These are the activations of a small neural network, seen along a few directions. Each row is one input.
In each table, some parts of the input vary, and every possible input appears once, in random order.
A made-up example of a description, with smaller parts first: values(2) and (point or ring(11) or (line(4) and ring(8))).
Shared parts are said once, and a part with two or three values counts as separate values.

Rows:
x1: [-15 -22 -18  49  -1 -43 -47 -18   1 -35 -46 -19]
x2: [ 20  -8  12  28  14  15  20   9  41 -35  32 -20]
x3: [ 43  12 -29 -28  33  19  -4 -13 -23  40 -26   9]
x4: [ 16  -8  24  15  11  -1  41  -2  52 -37  26 -11]
x5: [ -4  -9  35  11  30   8  15  21  35 -38  39 -17]
x6: [-20  16  30  31  12 -21   8  14   7  28  92 -11]
x7: [-26  18   2 -26 -32   8  12  28  11 -46  25 -19]
x8: [-16 -17  -4  40  -3 -64 -25 -23   8 -32 -55 -12]
x9: [  9  -1 -46 -11  19  19  29 -10 -28  32 -37  32]
x10: [-42 -19  12  31  17 -53 -50  -8 -14 -37 -43 -21]
x11: [  0 -17  32  -8 -21 -10 -37  -9 -34 -41   5  -3]
x12: [-29 -18  -3 -46  14  18  -5  21 -16  53 -15  -1]
x13: [-35 -17   6  43   3 -32 -56 -21   2 -36 -50 -16]
x14: [ -1  16 -24 -10 -52  18  13  18  24 -48  20 -20]
x15: [  6  13   5  51  -5 -12   8   1  20  29  91  -8]
x16: [ 21  17  -7 -33  34  30 -15 -13 -23  39 -29  18]
x17: [ 12   7 -33 -17  14  -5  52  -9 -23  35 -44  42]
x18: [ -5  19 -13 -22 -56   0  31   7  33 -49  16 -12]
x19: [  2  -4  37  22  15  28  11   7  43 -37  26 -16]
x20: [  1  14  17  39 -11 -32  29 -10  28  29  85   1]
x21: [-20 -10  -6 -30   0  37 -13  15  -3  58 -24   1]
x22: [ -6  11 -25 -13  22  25  19   2 -28  36 -40  41]
x23: [  3 -15 -29 -22  -2  25   0  13  -6  56 -22  -5]
x24: [-10  24  28  46  -2  -2   0   7  17  35  82  -6]
x25: [ 10   9  -5 -49  46  11  -8  -6 -33  33 -20  17]
x26: [-15   0 -26 -30  34   7  22   9 -36  30 -29  42]
x27: [ 30 -14  19   1 -39 -22 -16 -18 -14 -36  -5   6]
x28: [ 13  -9  33   8 -33   6 -42 -10 -25 -38  -6  -2]
x29: [-17  22  -2 -14 -47  25   3  22  27 -46  17 -12]
x30: [ 44  15 -17 -36  29  -2  17 -18 -16  39 -34  22]
x31: [ 27 -15  12  12 -37  -3 -32 -14 -28 -37  -3  -8]
x32: [  4 -12 -19 -32  -5   2  21   8   3  55 -28   7]
What do these inputs look like to the network?
Answer: line(4) and (values(3) or line(5))
Changing only the line(4) part turns x4 into x5. The same change can be made to x32. Which row results?
Answer: x12
Start at x6 and move only the line(5) part, one step at a time. The first step leads to x5. Which rows follow, in order?
Answer: x7, x11, x10
Which other rows does x25 become when the line(4) part takes its other values? List them by row number.
Answer: x3, x16, x30
Which other rows agree with x24 in the line(4) part? List them by row number.
Answer: x13, x16, x19, x21, x22, x28, x29
